Look-ups in named tables: a row name and a column name give one cell, copied from the table.

varegu
|  | lapogo | tavuret | pof | tugir | vugonas | kobos |
|---|---|---|---|---|---|---|
| vez | 64190 | 50450 | 24803 | 61117 | 34922 | 63223 |
| kuda | 76878 | 53566 | 38442 | 63711 | 69453 | 62377 |
| ditolo | 78442 | 65861 | 30114 | 82475 | 35077 | 63127 |
| zigi | 16693 | 55110 | 21927 | 15384 | 32761 | 11566 |
| ket | 83931 | 58046 | 82157 | 67259 | 60339 | 89879 |
| naluvak | 58331 | 32814 | 40378 | 50050 | 49111 | 84927 |

kobos of kuda = 62377
kobos of ket = 89879
tugir of ket = 67259
kobos of zigi = 11566
kobos of ditolo = 63127
lapogo of zigi = 16693
lapogo of kuda = 76878
pof of vez = 24803
tavuret of naluvak = 32814
vugonas of zigi = 32761
lapogo of ket = 83931
tavuret of vez = 50450
vugonas of naluvak = 49111
kobos of naluvak = 84927
pof of kuda = 38442
tugir of ditolo = 82475
tugir of zigi = 15384
tavuret of ditolo = 65861
lapogo of ditolo = 78442
kobos of vez = 63223
Which row has the largest pof? ket

vafi.csv
,vis,doto,pofem,somori,vama,karuted,zafuna,peb,vez
tagobe,76,107,83,120,117,24,86,236,88
dun,74,108,92,124,112,26,82,232,104
fodofim,74,108,92,124,112,26,82,232,104

fodofim, peb -> 232
dun, pofem -> 92
tagobe, somori -> 120
tagobe, vis -> 76
tagobe, vez -> 88
tagobe, karuted -> 24
tagobe, doto -> 107
dun, peb -> 232
fodofim, vis -> 74
tagobe, peb -> 236
fodofim, pofem -> 92
dun, vama -> 112
fodofim, doto -> 108
Which row has the largest vama? tagobe

Table nepu
|  | dederu | gol | nanoni | pozi | lugugo | pelo |
|---|---|---|---|---|---|---|
| dureguv | 22 | 11 | 33 | 28 | 17 | 10 |
| por | 21 | 4 | 4 | 57 | 15 | 17 |
| satove | 37 | 38 | 29 | 84 | 49 | 12 |
| giniba | 42 | 64 | 11 | 78 | 75 | 49 |
| gafaz | 34 | 44 | 24 | 72 | 38 | 25 |
| leb | 30 | 48 | 39 | 43 | 40 | 43 |
| puvora | 37 | 43 | 56 | 23 | 37 | 50 |
| lup | 48 | 74 | 22 | 67 | 85 | 37 |
| kepoka | 42 | 16 | 26 | 46 | 28 | 21 |
| kimiz | 41 | 41 | 34 | 39 | 41 | 30 |
| bar | 54 | 47 | 42 | 52 | 56 | 39 |
| zulava | 67 | 40 | 64 | 58 | 64 | 43 |
| garil | 35 | 34 | 36 | 46 | 30 | 35 |
| raloler | 27 | 23 | 35 | 21 | 11 | 38 |

gol of giniba = 64
lugugo of lup = 85
pelo of garil = 35
lugugo of leb = 40
gol of kepoka = 16
dederu of raloler = 27
gol of leb = 48
pozi of kimiz = 39
pelo of zulava = 43
nanoni of gafaz = 24
nanoni of dureguv = 33
gol of dureguv = 11
pozi of leb = 43
nanoni of leb = 39
gol of por = 4
lugugo of garil = 30
dederu of lup = 48
lugugo of zulava = 64
gol of garil = 34
pelo of lup = 37
Which row has the largest gol? lup

zivomo:
,lononi,laf,zokifo,lebuti,sikur,vumoge,sur,getabi,teloro
dalege,6.3,4.4,4.6,5.0,3.1,2.8,5.8,4.8,4.5
boriv,4.2,4.9,3.8,9.6,7.7,7.3,4.5,4.9,7.8
vamuli,6.4,3.9,6.0,4.8,4.7,8.1,5.4,5.6,7.1
zuzas,4.4,4.8,5.8,8.2,6.4,3.4,3.8,7.4,7.7
vad,8.7,1.1,2.4,2.7,5.5,3.5,5.6,6.8,4.0
reb,4.5,5.4,5.7,6.5,3.6,4.8,5.8,4.5,6.1
didogeg,4.7,7.3,4.9,3.2,4.1,5.2,5.2,8.0,4.3
gaferip,4.6,6.2,4.1,8.3,7.8,6.4,5.8,5.5,8.2
fuliso,6.9,2.9,4.7,4.0,4.5,3.7,5.1,5.6,3.2
zed,4.3,3.9,5.1,7.2,8.3,7.1,5.7,4.5,4.4
tak,3.9,4.2,5.0,7.1,4.8,6.4,6.1,4.7,5.9
foz,6.1,5.8,6.6,4.9,4.1,5.0,5.6,5.3,5.8
kuliza,5.5,5.8,3.1,5.7,6.7,5.4,7.0,6.2,6.6

teloro of foz = 5.8
vumoge of fuliso = 3.7
teloro of tak = 5.9
lononi of zuzas = 4.4
lebuti of kuliza = 5.7
sur of zuzas = 3.8
lebuti of zed = 7.2
vumoge of vad = 3.5
sikur of vad = 5.5
vumoge of foz = 5.0
lononi of didogeg = 4.7
sikur of dalege = 3.1
lebuti of tak = 7.1
vumoge of reb = 4.8

nub.tsv
	kuga	nukaruf	vos	dos	ziz
seputuk	0.70	0.42	0.17	0.13	0.41
tosu	0.95	0.42	0.29	0.47	0.33
gode	0.13	0.18	0.44	0.55	0.25
madi	0.76	0.45	0.34	0.19	0.04
dunogi	0.12	0.20	0.47	0.61	0.30
sal	0.91	0.40	0.28	0.43	0.27
nivoza	0.85	0.50	0.37	0.23	0.08
lozu	0.97	0.44	0.29	0.50	0.40

ziz of lozu = 0.40
kuga of tosu = 0.95
kuga of dunogi = 0.12
ziz of nivoza = 0.08
vos of lozu = 0.29
ziz of sal = 0.27
nukaruf of seputuk = 0.42
dos of gode = 0.55
vos of sal = 0.28

mez.csv
,lil,kab,fidu
bop,185,172,10
ropod,47,136,137
zuzol,33,128,134
tilip,26,215,163

kab of tilip = 215
kab of bop = 172
kab of ropod = 136
fidu of bop = 10
lil of zuzol = 33
fidu of tilip = 163
fidu of ropod = 137
fidu of zuzol = 134
lil of ropod = 47
lil of tilip = 26
lil of bop = 185

mufof:
fields: bug, tonave
peta: [-76.579, 83.055]
vefes: [60.511, -66.444]
deruz: [-88.170, 70.957]

vefes, tonave: -66.444
peta, tonave: 83.055
vefes, bug: 60.511
peta, bug: -76.579
deruz, bug: -88.170
deruz, tonave: 70.957
Which row has the largest bug? vefes

nin
          lep   nir  kapop  lizugar   mev  runimel  gemeko   tar  zusin
bafekim  43.3  78.3   65.1     44.1  50.4     30.9    57.0  66.6   31.5
nav      22.9  77.4   67.7     40.4  56.6     60.2    44.8  58.2   44.5
zel      59.0  52.2   50.7     65.3  31.6     18.9    74.4  45.3   66.2
sekesuf  21.8  56.8   41.0     54.2  50.4     54.7    45.8  71.9   35.0
tubun    94.9  87.5   61.2     69.8  59.0     49.7    53.0  62.4   92.5
datavi   62.0  52.7   47.4     71.9  30.9     23.2    67.5  48.9   67.4
fipud    32.3  47.8   46.0     74.2  53.0     34.8    55.5  51.4   35.9
digovep  50.2  75.7   63.3     32.5  46.0     21.6    60.6  56.5   65.4

What is the runimel of fipud in nin?
34.8
What is the mev of datavi in nin?
30.9
What is the nir of bafekim in nin?
78.3
What is the zusin of tubun in nin?
92.5
What is the zusin of bafekim in nin?
31.5
What is the lep of fipud in nin?
32.3
What is the lizugar of digovep in nin?
32.5
What is the lizugar of bafekim in nin?
44.1
Row with the largest kapop: nav

